A small network was shown many inputs. Here are its activations along a few directions, one row for each input.
In each table, some parts of the input vary, and every possible input appears once, in random order.
Descriptions start from the smaller parts, as in this example, which fits no table here: line(6) and (point or ring(11) or (values(3) and ring(8))).
Shared parts are said once, and a part with two or three values counts as separate values.
In the rows, zero is written as 128.

Other details of the inputs vary at random and push rows far along two fixed directions, the same in every table; ignore that.

Table:
r1: [136 102 132 149 123 118 150 136 152 127 141 133 158]
r2: [142 151 118 100 135 133 123 134 107 129 115 115 108]
r3: [134 151 123 106 146 136 116 126 121 125 135 126 104]
r4: [134 148 124 111 149 139 113 124 115 127 141 125 107]
r5: [135  96 139 151 119 117 145 134 137 129 133 128 161]
r6: [133 148 129 100 136 133 113 126 112 128 122 119 102]
r7: [119  89 158 170 121 126 141 140 139 135 127 139 133]
r8: [139 148 119 107 137 138 118 130  95 131 118 113 114]
r9: [134 146 131 105 141 138 106 122  97 130 126 117 105]
r10: [130  92 151 148 123 117 135 127 139 130 141 130 153]
r11: [126  91 147 173 118 125 153 150 135 134 120 137 143]
r12: [140 145 130 100 145 135 114 131 115 128 130 120 101]
r13: [141 102 137 136 121 115 149 143 150 128 129 128 148]
r14: [128  98 151 137 114 115 133 128 142 129 128 129 143]
r15: [134  96 141 141 109 113 147 137 142 129 121 127 156]
r16: [146 152 115 104 147 137 126 137 114 128 129 120 109]
r17: [133 149 122 111 150 141 109 120 105 128 139 123 108]
r18: [ 20 198  37 155  71 130 112  60 188 110 109 176 151]
Each input here is: values(2) and (point or ring(8)).
The inputs of r4 and r1 match in every part but the values(2) part. If r12 is changed in the same way as r4 into r1, which row does it become?
Answer: r13
Change only the values(2) part in r3. List by row number the other rows that result.
Answer: r16

Table:
r19: [175 139 135  73 141 127 122 142 102 130 122  97 117]
r20: [ 95 186  96 126 146 160  96 104 109 125 125 142  86]
r21: [ 69 104 112 191  57 103 155 110 177 124 100 159 179]
r22: [142 174  82  95 135 132 129 124 120 122 126 119 129]
r23: [202  43 219 150 170 116 152 181 114 140 168 111 131]
r24: [147 130 145 129 154 150 111 136  70 140 128 116 101]
r25: [127 162 104 122 141 152 127 139 103 128 113 128  98]
r26: [200  50 201 132 154 112 164 190 117 142 137 107 134]
r27: [104 181  97  90 134 134  97  94 134 122 138 138  98]
r28: [132  86 172 140 130 123 129 132 117 136 130 118 132]
r29: [116 146 137 111 137 139  98 114 112 127 126 128  92]
r30: [143 102 136 159 126 133 156 155 114 136 124 126 139]
r31: [103 177  99 107 114 144 107 114 102 130  90 122  98]
r32: [ 78 116  87 159  54  92 154  94 212 109 120 160 209]
r33: [130 168 105  99 158 142 108 114 124 123 150 127 103]
r34: [157 172 108  82 170 142 103 122  91 125 153 110 106]
r35: [116 195  79  75 131 137 111 112 122 123 114 126  93]
r36: [156 108 144 146 132 135 145 159  95 141 111 115 133]
r37: [ 30  65 121 249  52  99 165  94 237 116 135 189 220]
r38: [116 188 103  71 135 140  83  93 111 120 132 118  96]
r39: [216  58 173 125 164 110 171 188 129 138 154 102 153]
r40: [180  24 212 162 147 110 153 168 105 144 142 106 153]
r41: [ 91 182  80  99 118 127  97  80 139 115 132 139 137]
r42: [161 110 153 134 145 127 148 163 120 134 127 120 120]
r43: [ 62  94 119 182  59 100 151 111 210 117 106 160 180]
r44: [ 76 170 108 123 124 140  97  95 141 122 125 148  96]
The inputs of r39 and r33 match in every part but one. If r42 is changed in the same way as r39 into r33, which row does it become?
Answer: r23
Describe the family of inputs behind these rows.
Answer: values(2) and (ring(5) or ring(8))
A walk changes only the ring(8) part. It starts at r36 and steps to r21. List the rest of the walk in order.
Answer: r31, r43, r26, r42, r25, r30
Change only the values(2) part in r40. List by row number the other rows that result.
Answer: r21

Table:
r45: [ 38 178  67 167  81 131 125  85 169 119  99 168 132]
r46: [175 134 152  86 167 139 109 149  57 145 120  98  80]
r47: [110 137 117 147 136 142 126 131 126 130 124 139 114]
r48: [145  67 189 143 131 119 130 136 140 126 152 117 148]
r49: [162  72 156 164 130 127 167 176 128 135 117 121 151]
r50: [137 180  85  82 154 134 107 108 113 120 147 121 121]
r51: [128 166  94  87 117 112 129 115 155 113 126 127 130]
r52: [106 141 123 134 126 129 110 112 121 130 121 141 115]
r53: [140 160 127 110 173 166 103 140  85 136 135 119  71]
r54: [155  76 160 164 138 125 160 168 125 137 130 123 143]
r55: [116 164 101 117 121 140 115 123 104 133  93 128 107]
r56: [ 30 167  78 148  79 123 104  63 171 119 108 171 131]
r57: [187  71 150 129 139 101 165 154 141 129 157 109 185]
r58: [150 174 121 100 151 152 110 141  59 136 122 112  82]
r59: [125 120 121 116 111  97 139 116 188 112 146 141 159]
r60: [144 173 130  99 166 159  93 128  70 130 142 115  69]
r61: [124 104 151 136 110 117 130 129 132 128 124 117 146]
r62: [105  97 150 148 118 121 121 109 154 133 139 140 133]
r63: [149 194  83  55 134 135 121 131 116 119 106 110 104]
r64: [126 175 116 112 143 147 104 123  82 126 128 127  90]
r65: [ 87  90 145 179 102 113 130 105 183 121 137 159 160]
r66: [177  74 159 126 156 114 143 138 152 126 180 118 168]
r67: [ 89  95 121 166  77 109 149 115 173 130 102 147 168]
r68: [134 111 132 152 107 125 151 147 123 132 115 127 146]
r69: [109 139 130 143 140 143 119 120 129 131 138 140 105]
r70: [199  84 179  91 164 111 136 156 144 130 175 105 131]
r71: [149  66 183 141 127 111 136 142 130 127 143 112 149]
r72: [ 94 109 114 178  89 120 161 129 167 129 104 150 160]
r73: [107 143 120 144 132 136 125 123 124 131 125 140 110]
r74: [214 128 128  73 171 134 143 166  77 135 134  84 131]
r75: [ 78 197  80 116 114 142  96  95 111 127 100 144  97]
r76: [109 108 134 144  93 121 139 123 149 123 106 124 159]
The inputs of r47 and r49 match in every part but one. If r73 is changed in the same way as r47 into r49, which row does it become?
Answer: r72
Describe the family of inputs behind these rows.
Answer: line(4) and (values(2) or line(6))
Change only the line(4) part in r61. List by row number the other rows that result.
Answer: r48, r71, r76
Change only the line(6) part in r62. List by row number the other rows that result.
Answer: r48, r53, r60, r65, r69

Table:
r77: [148 134 137 124 156 144 121 144  91 135 134 120 102]
r78: [181  79 180 127 158 133 138 165  92 141 133 102 122]
r79: [184 153 147  80 190 161 105 158  45 142 126  95  57]
r80: [ 56 138  94 164  74 123 133  98 180 121  99 157 152]
r81: [ 84  94 119 192  70 106 163 123 187 125 110 157 184]
r82: [109  89 111 151  82  80 168 108 238 109 152 154 216]
r83: [171  85 164 137 136 121 151 166 104 137 124 110 135]
r84: [208  95 196 100 193 141 116 168  63 141 160  92  90]
r85: [136  62 172 160 104 102 151 140 160 129 134 131 168]
r86: [ 90 224  67  97 137 161  90 101  88 127 104 137  67]
r87: [113 111 144 146 118 118 126 118 149 126 137 141 135]
r88: [144  81 157 168 130 124 155 153 135 133 139 131 149]
r89: [183 155 155  79 196 159  95 152  41 139 142  95  56]
r90: [ 49 199  59 133  93 143 101  80 138 120  96 155 116]
r91: [ 82 158 105 138 114 132 113 101 139 124 119 147 115]
r92: [140 174  83  65 132 121 117 106 142 115 137 115 137]
r93: [158 147 102  77 128 112 135 128 146 118 134 113 148]
r94: [156  70 164 162 127 118 159 159 126 137 128 121 157]
r95: [141  55 175 175 128 118 155 149 154 134 145 133 159]
r96: [ 71 224  70  92 124 156  77  80  98 122 103 135  74]
r97: [ 58 208  74 105 108 146  79  69 126 119 108 146  94]
r98: [114 116 134 140 108 119 133 126 139 129 117 132 138]
r99: [172 102 156 136 152 134 146 166  94 138 131 113 119]
r100: [126 117 108 124 114 101 145 112 197 111 160 139 181]
The inputs of r98 and r91 match in every part but one. If r93 is changed in the same way as r98 into r91, which row does it become?
Answer: r82
Describe the family of inputs behind these rows.
Answer: line(4) and (point or line(5))
Which other rows agree with r88 in the line(4) part? List them by row number.
Answer: r77, r84, r89, r95, r100

Table:
r101: [142 173  97 115 155 148 117 132  94 127 131 129 104]
r102: [166 108 151 105 141 140 124 153  66 147  95  93 110]
r103: [ 73  94 124 195  99 119 147 113 186 127 125 165 161]
r104: [152  84 153 134 123  96 146 131 156 129 158 135 164]
r105: [132  79 146 170 127 128 153 149 158 134 132 142 150]
r106: [137 178 100 113 140 148 122 139  91 130 110 128  93]
r107: [124 136 121 109 115 116 131 128 144 123 112 128 125]
r108: [ 69 182  61 133 110 146 114  92 166 119 121 151 131]
r109: [ 60 185  68 146  98 149 117 102 156 124  96 162 111]
r110: [164 165 121  68 170 139  97 122  87 133 147 112  88]
r111: [126 167 105 120 164 151 108 122  91 131 137 130  95]
r112: [152 168 138  76 147 139  96 130  76 129 122 109  78]
r113: [ 93 103 116 172  88 121 156 128 193 125 115 149 169]
r114: [152 151 121  83 155 155 102 132  54 144  98  94  89]
r115: [194  73 171 139 140 117 170 185 118 136 139 106 151]
r116: [132 165 106  97 121 139 114 126  68 137  87 106 108]
r117: [131 130 117 108 138 123 122 116 149 125 137 126 133]
r118: [147  87 160 135 108  95 151 139 153 129 138 133 152]
r119: [140  82 166 152 121 116 136 134 140 121 160 122 164]
r120: [197  71 166 124 151 111 166 170 127 129 158 103 163]
r121: [ 84 148  76 158  91 121 142 105 182 115 132 155 170]
r122: [ 88 179  79 108  97 117 119  99 155 114 109 142 125]
r123: [119 137 131 119 114 113 117 114 133 122 130 134 132]
r124: [135  80 161 170 127 108 147 136 137 133 156 137 156]
r125: [ 73 141  87 145 100 127 136  94 194 114 126 148 164]
r126: [122  76 167 170 130 119 139 133 144 138 141 138 138]
r127: [157 164 113  83 141 142 111 135  49 137 101  96 104]
r128: [ 71 185  62 146 115 144 113  95 155 120 123 160 129]
r129: [108 128 147 132 116 141 111 121 130 123 122 124 115]
r130: [190  59 209 118 155 118 134 167 107 139 137 100 119]
r131: [132 156 136  86 153 144  89 115  98 130 125 115  82]
r132: [123 178 106 119 142 145 117 131  84 131 112 129  85]
r133: [145 163 128  83 153 133  95 117  89 126 140 114  97]
r134: [147 160 140  89 168 162  86 123  75 129 145 102  81]
r135: [138 175 103  99 139 152 120 143 101 129 110 116  90]
r136: [168 176 111  71 160 143 124 145  79 124 128 100  94]
r137: [144  85 150 141 112 110 166 153 159 125 124 122 157]
r138: [129 120 146 115 141 128 107 113 131 128 141 125 122]
r139: [133  73 140 155 107 112 147 127 136 134 123 121 186]
r140: [174 120 148  95 158 140 139 161 103 131 123  97 104]
r141: [120 165 130  91 132 136  97 119 101 127 109 121  84]
r142: [135  85 164 167 120 106 152 142 133 131 146 137 151]
r143: [138 160 111  77 156 139 106 123 113 129 123 114  93]
r144: [130 140 102 132 134 137 133 129 143 126 141 130 146]
r145: [170  57 169 139 138 122 145 150 103 144 124 102 162]
r146: [155 169 120  99 160 158 115 157  71 136 109 115  70]
r147: [119 166 133 103 132 150  98 124  91 122 116 112  84]
r148: [150  92 147 141 112 108 167 152 155 121 129 118 164]
r149: [123 128 110 129 110 122 128 116 108 131 110 121 155]
r150: [161 114 170 123 163 141 120 154  77 143 128 111  81]
r151: [199  68 173 113 162 108 148 162 129 132 160 103 153]
r152: [ 50 135 101 174 101 127 120  82 174 123 134 168 142]
r153: [123 166 117 115 158 148  97 111  89 131 143 127  92]
r154: [120  88 152 176 116 120 155 149 145 133 120 143 140]
r155: [ 65 181  63 133 103 146 116  95 168 120 110 152 125]
r156: [113 168 113 122 149 155 109 130  92 136 108 130  73]
r157: [185  63 173 152 165 132 153 172 120 140 151 118 143]
r158: [135  84 173 154 108 116 142 141 138 121 137 121 152]
r159: [104 124 141 134 123 142 107 112 134 122 132 126 121]
r160: [152  95 137 155 115 111 167 156 153 126 139 129 172]
r161: [143  79 172 152 130 121 131 131 142 124 163 120 162]
r162: [158  83 159 134 118  92 153 140 148 128 148 132 157]
r163: [195  62 197 120 164 114 132 156 114 136 165 105 142]
r164: [108 131 119 157 143 139 125 119 130 132 135 144 121]
r165: [120 136 117 153 136 128 134 126 124 128 139 143 132]
r166: [138 184  94 113 143 146 120 136  92 128 120 132  97]
r167: [ 98  94 137 153  90 103 141 112 189 128 124 154 157]
r168: [ 70 139  88 144  95 126 138  97 193 115 117 149 153]
r169: [149 172 133  88 151 149  96 130  68 122 136 104  85]
r170: [  9 192  66 162  69 131 108  68 173 116  95 179 116]
r171: [141 136 116 106 132 112 130 122 141 120 141 127 142]
r172: [ 54 194  64 154  97 133 117  91 144 118 110 166 123]
r173: [105  95 140 153  86  96 147 116 184 124 122 152 159]
r174: [ 69 169  87 117 103 128 102  81 166 123 121 155 117]
r175: [155 158 123  83 142 149 108 142  48 142  87  93  88]
r176: [ 49 149  98 176  76 114 130  90 168 119 114 169 141]
r177: [111  85 139 152 109 102 140 108 188 127 148 150 169]
r178: [120  98 126 147  94  90 157 124 185 117 134 143 181]
r179: [141  82 153 131 121 108 147 144 163 128 127 125 149]
r180: [197  69 168 124 159 116 162 167 130 131 161 102 160]
Describe the family of inputs behind these rows.
Answer: ring(8) and (point or ring(9))
The inputs of r172 and r156 match in every part but the ring(8) part. If r169 is changed in the same way as r172 into r156, which row does it become?
Answer: r129
The inputs of r144 and r160 match in every part but the ring(8) part. If r153 is changed in the same way as r144 into r160, which row does it become?
Answer: r142
Which other rows agree with r125 in the ring(8) part? List them by row number.
Answer: r108, r117, r134, r138, r145, r152, r157, r164, r177
Change only the ring(8) part in r140. List by row number the other rows that result.
Answer: r120, r125, r136, r137, r148, r168, r180
A walk changes only the ring(9) part. It starts at r132 and steps to r106. List the rest of the walk in order.
Answer: r115, r148, r122, r118, r112, r158, r176
Change only the ring(9) part in r121. List by row number the other rows that result.
Answer: r101, r104, r119, r120, r124, r133, r165, r171
